These are the activations of a small neural network, seen along a few directions. Each row is one input.
In each table, some parts of the input vary, and every possible input appears once, in random order.
Descriptions start from the smaller parts, as in this example, which fits no table here: one of 2 separate values, together with either a single point or one of 9 places along a line or (one of 5 places around a ring, together with one of 6 places along a line).
Shared parts are said once, and a part with two or three values counts as separate values.
(in the rows, 128 means zero)

Other details of the inputs vary at random and push rows far along two fixed directions, the same in every table; ignore that.

Table:
r1: [ 85 157 147 149 153 138 105  83 105 174 144  72  97]
r2: [140  68  76 105 127 140 135 177  84  69 115 129 114]
r3: [115 147 163 147 151 149 101 119 154 151 166 135  99]
r4: [169 143 144 134 103 107 124 127 156 125 167 219 137]
r5: [134  68 120  97 139 155 147 204 114  86  96 106 120]
r6: [153  82  91 123 131 163 155 200 129  46 100 169 122]
r7: [142 149 152 131 102 135 121 137 160 113 187 201 158]
r8: [114  59  60  96 128 120 127 158  55  95  90  67  99]
r9: [127 137 130 129 107 150 142 143 145 107 154 170 146]
r10: [ 86 155 126 121 119 106 115  90 122 165 118  69 131]
r11: [122 146 141 119 101 114 114 129 131 145 161 147 136]
r12: [134 155 132 138 120  98 122  92 151 148 125 144 137]
r13: [113  74 112 119 165 191 121 195 109  83 127 107  75]
r14: [129 133 141 131 144  90 128  84 118 159 104  94 142]
r15: [108 150 137 122 121 107 121 108 122 174 113  68 130]
r16: [ 86 144 141 133 156 129  97 102 111 185 137  70  87]
r17: [113 149 104 125 123  97 130  72 103 160 125  98 128]
r18: [ 88 145 122 116 109 101 107  90  97 165 143  78 135]
r19: [146 132 167 130 127 147 146 144 148 106 136 152 157]
r20: [127 134 139 126 142  87 129  88 112 175 100  90 135]
r21: [161 157 143 145 120 122 133 117 179 116 147 204 150]
r22: [139 142 124 147 130 117 138 111 123 134 105 113 143]
r23: [154 140 155 140 142 106 138 101 144 136 127 148 156]
r24: [106  62 103  93 145 147 140 176  83  97  77  43 118]
r25: [ 97 127 117 152 166 133 112  86  76 162 112  66  84]
r26: [155  66  84 110 123 154 151 198 131  56 116 175 112]
r27: [177 151 157 156 119 115 132 124 188 127 140 197 154]
r28: [104 133  96 126 120  98 122  82  63 146 116  75 126]
r29: [114 132 134 143 160 122 100  95 110 180 123 105  84]
r30: [147  68 104 117 152 149 159 178  97  70  81 114 129]
r31: [150 142 163 165 152 141 108 113 168 143 161 196 107]
r32: [133 149 168 127 130 123 132 108 145 142 140 121 157]
r33: [139 159 157 127 106 128 126 138 180 130 151 181 141]
r34: [145 145 152 138 115 151 139 148 157 110 134 151 153]
r35: [103  72  88  99 134 149 133 177  91  99  74  40 111]
r36: [127 151 121 139 136  98 126  82 118 160 104  85 140]
r37: [ 91 153 118 118 115 116 124  88 110 160 138  85 136]
r38: [104 129 116 116 111 127 128 124 126 134 136 113 130]
r39: [134  77 102 109 112 175 141 212 112  49 139 165 132]
r40: [112 163 142 127 117 124 123 105 149 140 139 128 145]
r41: [133 157 153 136 118 130 126 117 155 139 136 127 153]
r42: [141 149 150 126  99 132 133 146 176 128 168 200 140]
r43: [ 99 122 113 144 171 130 106  87  82 165 114  65  82]
r44: [135 153 121 141 114 115 142  95 130 135 141 157 141]
r45: [134  86 106 112 121 182 149 212 137  47 113 158 129]
r46: [168 147 140 134 106 115 138 126 173 131 160 219 136]
r47: [142 150 131 131 119 103 126 110 153 146 124 157 129]
r48: [167 133 139 139 124 118 133 144 164 130 120 171 137]
Description of these inputs: one of 2 separate values, together with one of 4 places along a line, together with either a single point or one of 5 places along a line.
- Changing only the place on the line of 4 turns r29 into r31. The same change can be made to r4. Which row results? => r8
- Changing only the place on the line of 4 turns r33 into r45. The same change can be made to r48. Which row results? => r22
- Start at r11 and move only the place on the line of 5, one step at a time. The first step leads to r42. Which rows follow, in order? => r33, r15, r5
- Change only the choice among 2 separate values in r43. List by row number the other rows that result. => r13
- Change only the place on the line of 4 in r14. List by row number the other rows that result. => r20, r23, r30
- Change only the place on the line of 4 in r7. List by row number the other rows that result. => r11, r18, r39
- Which other rows agree with r18 in the place on the line of 4 and the choice among 2 separate values? List them by row number. => r3, r10, r24, r35, r38

Table:
r49: [116  73  87 111 153 138 132 155  75 108  80  63  97]
r50: [111 117 125 121 134 138 120 137 111 132 132 105 111]
r51: [158 165 161 135 100 114 142 117 177 123 151 188 177]
r52: [128 119 114 109 113 110 139 134 121 124 104 107 147]
r53: [142 180 178 156 118 131 118 102 182 145 179 197 148]
r54: [162 173 180 162 126 116 123  95 179 149 167 201 152]
r55: [144  71 102 115 145 163 139 199 125  75 105 143 100]
r56: [135  76 105 118 140 174 141 197 123  69 113 139 107]
r57: [140  67 100 115 140 174 139 208 125  66 111 143  99]
r58: [117  83  71 100 121 123 141 153  78  99  88  84 119]
r59: [161 111 116 121 106 129 144 164 150  86 135 196 143]
r60: [162 115 132 118 106 134 149 172 160  85 126 182 157]
r61: [ 90 109  95 115 153 102 118  92  62 166  81  18 101]
r62: [143 178 184 153 117 129 115 102 178 153 188 197 148]
r63: [115 185 159 152 132 101 116  56 137 186 143 116 139]
r64: [128 121 115 111 113 116 142 134 119 119 106 104 151]
r65: [ 73 115  94 114 144 124 114 106  65 156  96  16  99]
r66: [158 165 149 141 100 113 138 108 167 123 162 204 167]
r67: [106 189 161 148 124 100 104  56 139 195 156 113 132]
r68: [134  73 103 112 139 170 131 204 126  73 118 141  99]
r69: [120 121 119 130 142 133 126 128 113 132 114 102 115]
r70: [ 72 168 120 132 144  79 105  29  72 222 100   6 111]
r71: [108 117 125 122 135 143 123 135 108 126 131 103 117]
r72: [127 114 122 131 144 130 131 125 109 124 112 107 122]
r73: [127 185 141 140 103  81 124  56 134 174 147 135 161]
r74: [153 111 135 132 131 154 131 172 163  97 142 186 118]
r75: [147 110 142 126 128 157 127 177 156  97 155 185 119]
r76: [108 172 148 145 130 109 113  70 131 181 141 103 129]
- Changing only one part turns r68 into r65. The same change can be made to r59. Which row results? => r73
- Describe the family of inputs behind these rows. => one of 4 places along a line, together with either one of 2 separate values or one of 5 places along a line
- Start at r63 and move only the place on the line of 4, one step at a time. The first step leads to r69. Which rows follow, in order? => r70, r55
